A small network was shown many inputs. Here are its activations along a few directions, one row for each input.
Each table varies a few parts of the input and shows all the possible inputs, shuffled.
Descriptions start from the smaller parts, as in this example, which fits no table here: one of 3 separate values, together with either a single point or one of 11 places around a ring or (one of 5 places around a ring, together with one of 6 places along a line).
Shared parts are said once, and a part with two or three values counts as separate values.

Other details of the inputs vary at random and push rows far along three fixed directions, the same in every table; ignore that.

Table:
r1: |  44 |   5 |  26 |   0 |  20 |  19 | -11 | -34 |  45 |  31 |   2 |  32 |  21 |
r2: |  45 | -32 |  10 | -29 |  21 |   3 |  10 |  -9 | -13 |  52 |  19 |  30 | -58 |
r3: |   0 |   9 | -25 | -35 | -16 | -80 | -29 |  29 | -41 |  24 | -29 | -16 | -36 |
r4: |  11 |  -5 |   7 |   9 |   0 |  24 |  31 | -12 |   0 |   0 |  34 |  10 | -10 |
r5: |  13 | -30 |   3 | -10 |  31 |   2 |  17 |  24 | -19 |  29 |   5 |  25 | -54 |
r6: |  -4 |  58 | -31 |  12 | -37 | -49 | -26 |  -4 | -12 | -36 | -30 | -38 |  44 |
r7: | -81 | -24 |   3 | -13 | -16 | -25 |   1 |  46 | -31 |  -7 |  -8 | -25 | -19 |
r8: |  30 | -25 |  23 |  -9 |  40 |   0 |   9 |   6 |  15 |  48 |   3 |  49 | -42 |
r9: | -17 |  13 |  -9 |  43 |   2 |  41 |  18 | -12 |  17 | -59 |   5 | -12 |  41 |
r10: |  71 |  12 |  11 |  -2 |   2 |  23 |  10 | -41 |  26 |  15 |  27 |  26 |   3 |
r11: | -33 |   2 |  -5 | -30 | -35 | -45 | -42 |  27 | -23 |  -6 | -34 | -32 |   0 |
r12: |  -4 | -17 |   2 | -15 |  -4 |  16 |  -4 | -13 |   1 |  10 |   4 |  -6 |   0 |
r13: | -40 | -44 |   5 | -11 |  17 |  32 |  21 |  10 | -11 |  20 |  21 |  -1 | -21 |
r14: | -67 | -26 |   7 |  13 |  15 |  30 |  11 |  20 |   3 | -13 |   3 | -12 |  14 |
r15: | -29 | -10 | -13 |  13 |  28 |  -5 |  20 |  14 |  -9 |   6 |   6 |  -1 |  -6 |
r16: |  39 |  23 |  13 |  28 |  23 |  30 |  -5 | -25 |  45 |  -3 |  -4 |  26 |  38 |
r17: |  49 |  30 |  -7 | -38 | -48 | -33 | -53 | -24 |  -4 |  10 | -28 | -20 |  15 |
r18: | -53 | -21 | -12 |  22 |   5 |  49 |  29 |   5 | -17 | -41 |  23 | -26 |  10 |
r19: |  22 |   1 |   1 | -45 | -31 | -38 | -27 |   1 | -24 |  37 | -12 |  -6 | -29 |
r20: | -31 | -10 |  11 |  11 |   8 |  -7 |  15 |  28 |  -3 |  -5 |   5 |   9 | -15 |
r21: |  41 |  26 |  -6 |  19 |  19 |  -2 |   1 | -35 |  29 |   7 |   2 |  15 |  30 |
r22: |  46 |  60 | -17 |  13 | -42 | -20 | -29 | -17 |   2 | -39 | -27 | -17 |  37 |
r23: | -30 |  17 |   7 |  42 |   1 |  29 |  14 |  -4 |  35 | -54 |   6 |  -6 |  50 |
r24: | -22 | -10 |  -6 |  12 |  -3 |   5 |  21 |  21 | -10 | -29 |   6 |  -5 | -14 |
Description of these inputs: one of 4 places along a line, together with either a single point or one of 5 places around a ring.
The inputs of r15 and r6 match in every part but the place on the line of 4. If r14 is changed in the same way as r15 into r6, which row does it become? -> r7
Which other rows does r13 become when the place on the line of 4 takes its other values? List them by row number. -> r12, r17, r19
List by row number the other rows that have the place on the line of 4 in common with r11. -> r3, r10, r17, r23, r24
List by row number the other rows that have the place on the line of 4 in common with r1. -> r2, r8, r9, r12, r21

Table:
r25: |  16 | -24 |  15 | -12 |  16 |  22 |  11 |  -6 |   5 |  32 |  16 |  21 | -23 |
r26: |  84 |  37 |  15 | -11 |  -9 |   1 | -26 | -50 |  37 |  31 |  -1 |  23 |  28 |
r27: | -28 | -10 |   7 |  23 |  16 |  30 |  35 |  -9 |  22 | -13 |  30 |   4 |  19 |
r28: | -48 |  18 |  -8 |  39 | -14 |  32 |  26 | -12 |  19 | -58 |  20 | -27 |  58 |
r29: |  10 |  -6 | -20 | -41 | -22 | -46 | -42 |  23 | -48 |  12 | -37 | -21 | -39 |
r30: | -49 | -29 |   3 |  21 |  19 |  27 |  50 |  17 |  -6 | -15 |  32 |   4 | -18 |
r31: | -47 | -18 | -15 | -42 | -29 | -50 | -35 |  39 | -52 |  10 | -33 | -37 | -33 |
r32: |  -1 |  -3 |   6 |   6 |  24 | -20 |   8 |  20 |   0 |  17 |  -5 |  20 | -18 |
r33: |  53 |  47 | -13 |  10 | -27 |   9 | -30 | -37 |  14 | -30 | -17 | -16 |  49 |
r34: | -49 |  -9 |  -4 |  12 |  11 | -24 |   5 |  43 | -15 | -13 | -15 |  -4 | -15 |
r35: |  -6 |  34 |  -5 |  15 | -35 |   9 | -24 | -24 |  18 | -42 | -12 | -31 |  62 |
r36: |  19 | -22 |   9 | -20 |  13 |   8 |  -6 |  -4 |  -1 |  33 |   2 |  16 | -21 |
r37: |  62 |   5 |  12 |   1 |  14 |  24 |   4 | -29 |  24 |  18 |  13 |  31 |  -4 |
r38: | -17 |   3 |   0 |  23 |  26 |  -7 |   5 |  18 |  12 |  -8 |  -9 |  11 |   6 |
r39: | -11 |  36 | -29 |   1 | -44 | -28 | -27 |   2 | -27 | -42 | -25 | -43 |  27 |
r40: | -52 | -31 |  -1 |  22 |  24 |  28 |  47 |  16 |  -7 | -13 |  30 |   2 | -15 |
r41: |  32 |   2 |   3 | -32 | -10 | -41 | -17 |   3 | -10 |  38 |  -9 |  10 | -30 |
r42: |  31 | -30 |  24 | -16 |  26 |  24 |  13 |  -9 |  14 |  44 |  20 |  37 | -31 |
Describe the family of inputs behind these rows. -> one of 3 separate values, together with either a single point or one of 5 places around a ring
The inputs of r26 and r31 match in every part but the choice among 3 separate values. If r32 is changed in the same way as r26 into r31, which row does it become? -> r38
Which other rows does r25 become when the choice among 3 separate values takes its other values? List them by row number. -> r36, r42
Which other rows does r28 become when the choice among 3 separate values takes its other values? List them by row number. -> r27, r41
